These are the activations of a small neural network, seen along a few directions. Each row is one input.
Each table varies a few parts of the input and shows all the possible inputs, shuffled.
A made-up example of a description, with smaller parts first: line(4) and (point or line(9) or (values(2) and ring(5))).
Shared parts are said once, and a part with two or three values counts as separate values.

Other details of the inputs vary at random and push rows far along two fixed directions, the same in every table; ignore that.

Rows:
row 1: [  1 -25  -9  12   3   3   0  -9   0 -11  11  -5]
row 2: [ 14 -17  11  21  11  -7 -17  -3   8   7   7  15]
row 3: [-10  -4 -11 -22   1  11  13  -2 -27 -13  18  -8]
row 4: [ -2  -4  -6   5  -6  -7   8  -1 -11  -7   2  -5]
row 5: [ -2  -3 -10   7   4  -2   6   3  -8  -3  -4 -11]
row 6: [  2 -17  12  19  -5  -9 -18  -8  25   5   3   5]
row 7: [-11   3 -17  -5   6  -4  17   1 -31 -11  12  -6]
row 8: [  0 -29  -9  -5   8  10  -7  -9  -4  -8  16  -7]
row 9: [  7   6  -3   5  12  -2   5   1 -16   1   1   7]
row 10: [-13  46   6  -8 -13  -6  12  14   4  11 -20  -1]
row 11: [  6 -22 -10  12  15  -6  -3  -4 -10   1   8   1]
row 12: [ -2 -10  -3 -13  -1  12   0  -1  -1  -5   4  -8]
row 13: [  4  30   0  -9  -4   5  23   0 -15 -11  -5   6]
row 14: [  2  -3 -14 -22   9  16  12  -6 -26 -13  11   3]
row 15: [  1 -30  12   2   1   2 -26  -6  20   8  11   0]
row 16: [ -2  26 -13  -8  -1   2  24   7 -17   3 -12  -3]
row 17: [ -3 -10  -6  12   4  -4  -5  -3   1  13   1   0]
row 18: [ 10   9  34  -2  -7   3 -30   6  44  19 -21  17]
row 19: [ -9  34   8  -5 -16 -10  11  13   2  -3 -13  -2]
row 20: [  5  39  23   0 -20  -7   2   8  33   6 -30   6]
row 21: [  1  -1  12  17  -3 -14 -17   2  19  13 -12   0]
row 22: [ -4   2  19  11  -8 -11 -16  -1  27   4   1   7]
row 23: [  3  -9  -2 -15   1  12   1  -2  -4  -3   3   0]
row 24: [ 11 -22   6  20   6 -10 -16  -2  14   5   3   7]
row 25: [  0  32   6 -26 -13   8   9   7   7  -2 -19  -1]
row 26: [ 10 -16  -4  18  20   1 -10  -5  -5  15  11  14]
row 27: [ -6  33  -5  -2  -9   2  15  12   3   8 -24  -9]
row 28: [-11  -2 -12 -22   2  10  12  -5 -25 -15  19  -8]
row 29: [  4 -28  -5  19   4  -5  -8  -2   4  -3   6  -5]
row 30: [ -7  -8  -8 -16  -1   8   4  -5 -12 -10  13  -9]
Description of these inputs: line(5) and (values(2) or line(4)).
Changing only the line(5) part turns row 25 into row 14. The same change can be made to row 11. Which row results?
> row 9
Change only the values(2) part in row 28. List by row number the other rows that result.
> row 3
Which other rows agree with row 15 in the line(5) part? List them by row number.
> row 4, row 6, row 17, row 21, row 30

Rows:
row 31: [  8 -34  -3  15  19   1 -17 -14  -1   9  21  16]
row 32: [  8 -48 -15  11  31   4 -15  -8 -25   2  32  10]
row 33: [  0 -13 -13   3  14   7  13 -10 -28 -14  25   4]
row 34: [ -3  29   3   4 -11   0  12   5  12   0 -21  -4]
row 35: [  2  14  33   4 -14  -1 -29   2  54  12 -16   7]
row 36: [ 13 -12  19  22   5  -6 -34   9  39  27 -17   3]
row 37: [-15  34  22  -9 -25  -8  -6  15  29  10 -21  -8]
row 38: [ 13 -36   4  17  14  -9 -15 -11  -4  -5  22  12]
row 39: [-10  26   4  -1  -7 -14   6   9  -1   3  -7   0]
row 40: [ -4  18 -13 -33 -12   9  34   2 -32 -30   3 -13]
row 41: [  3  24   7   1 -14  -9  12   9   9  -5 -25  -3]
row 42: [-10 -12 -23   6   3  -4  13  -5 -28  -7  13 -15]
row 43: [ -5  17   0 -21 -11  12  11   1   1   1  -8  -2]
row 44: [ -8  23 -20 -41  -1  18  29   5 -38 -18  -4 -15]
row 45: [  8 -31  -4  21  10  -1 -16  -9  14  13   3   5]
What do these inputs look like to the network?
> values(3) and (point or line(4))
Change only the values(3) part in row 43. List by row number the other rows that result.
> row 31, row 45
Change only the values(3) part in row 42. List by row number the other rows that result.
> row 37, row 39
Change only the line(4) part in row 44. List by row number the other rows that result.
> row 35, row 40, row 43
